Each row below holds a small network's activations on one input, seen along a few directions.
In each table, some parts of the input vary, and every possible input appears once, in random order.
A made-up example of a description, with smaller parts first: one of 5 places around a ring, together with either a single point or one of 11 places along a line or (one of 3 separate values, together with one of 4 places along a line).
Shared parts are said once, and a part with two or three values counts as separate values.

Other details of the inputs vary at random and push rows far along two fixed directions, the same in every table; ignore that.

Table:
r1: [-13   8  -6 -50   0  34   3 -57 -35 -68  34]
r2: [ 81  33  -9 -79 -22  54  28 -73 -40 -57   3]
r3: [-47 -20   0  17  22  -7 -10  39  20  20 -19]
r4: [ -1   1   0  33  28  -8 -35  15 -10 -45  -3]
r5: [-27 -20  -6  10  37  -9  -1   5 -34 -40 -20]
r6: [ 19 -16 -22 -46  13  32  13 -60 -28 -67  -2]
r7: [-37   1   0  69 -20 -38  20  74  42 111 -13]
r8: [-35  -8 -17  10  32   3 -17  18 -18 -41 -20]
r9: [ 42 -17  -3  -9 -20   0   2 -14   9  15  22]
r10: [ 63  19  -5 -65 -65  11  42   3  26  84  14]
r11: [ 33  26   8 -54 -88  13  50 -12  14  79  53]
r12: [-20  29   6  30  44  10  -8  -4  -4 -26 -27]
r13: [-37  14  13  51  10 -15  -3  10  18  31 -31]
r14: [-52  -8  19  60 -41 -49 -13  80  46  91  44]
r15: [ 40  23  -1 -23  14  17  26 -50 -47 -57 -12]
r16: [-14 -30  -3 -22 -38 -10   8   7  28  75  -5]
r17: [ 83 -10  11 -68 -44  25  11 -37  14  14  30]
r18: [ -3   3   6  26  37  -7 -37  12   3 -48  -6]
r19: [-29  -7  10  72  67 -30 -37  16 -30 -67 -16]
r20: [ -1 -19 -12 -36 -29  -5  12  37  27  59   1]
r21: [-45  -3  13  73  62 -19 -55 -11  -2 -62 -25]
Description of these inputs: one of 3 separate values, together with either a single point or one of 6 places around a ring.
Q: Changing only the choice among 3 separate values turns r21 into r16. The same change can be made to r17. Which row results?
A: r3
Q: Which other rows does r7 become when the choice among 3 separate values takes its other values? List them by row number.
A: r6, r9
Q: Which other rows does r18 become when the choice among 3 separate values takes its other values? List them by row number.
A: r10, r20

Table:
r22: [ 25  -9   8   3 -15 -10 -12  11  22  22  16]
r23: [  2   0  14   1 -16  -2 -17  -6   5  -4  34]
r24: [ 37  -1   0  -2  -4  -8  -9   5 -17 -18  23]
r25: [  6  31  -3  11  23   8  17  -7 -36 -45 -12]
r26: [-31  28   3  34  21   2   3  -9  -4 -15 -15]
r27: [-49  31   3  66  54  -9 -13  20  -1 -27 -35]
r28: [ 27 -18 -14 -75 -31  28  21 -50  -7 -12  13]
r29: [ 21  10   4   0 -27  -8  25  16  25  79 -19]
r30: [  9  36   4 -31 -14  28  19 -48 -18 -30  14]
r31: [-10 -32  -9  -4  -2 -10   1  27  18  46 -25]
r32: [-17 -25 -11  -9  -9  -9   3  31  19  43  -9]
r33: [ 40 -11   6 -23 -44  -2   2 -15  19  35  36]
r34: [ 56  -9  10 -19   2  12 -13 -40  -2 -31   0]
r35: [-83 -23   2  36   0 -25 -11  64  23  52   1]
r36: [-32  -7 -17  12  61   5 -15   1 -47 -96 -22]
Q: Changing only one part turns r25 into r24. The same change can be made to r29. Which row results?
A: r34
Q: Describe the family of inputs behind these rows.
A: one of 3 separate values, together with either a single point or one of 4 places along a line
Q: Which other rows does r27 become when the place on the line of 4 takes its other values? List them by row number.
A: r26, r29, r30
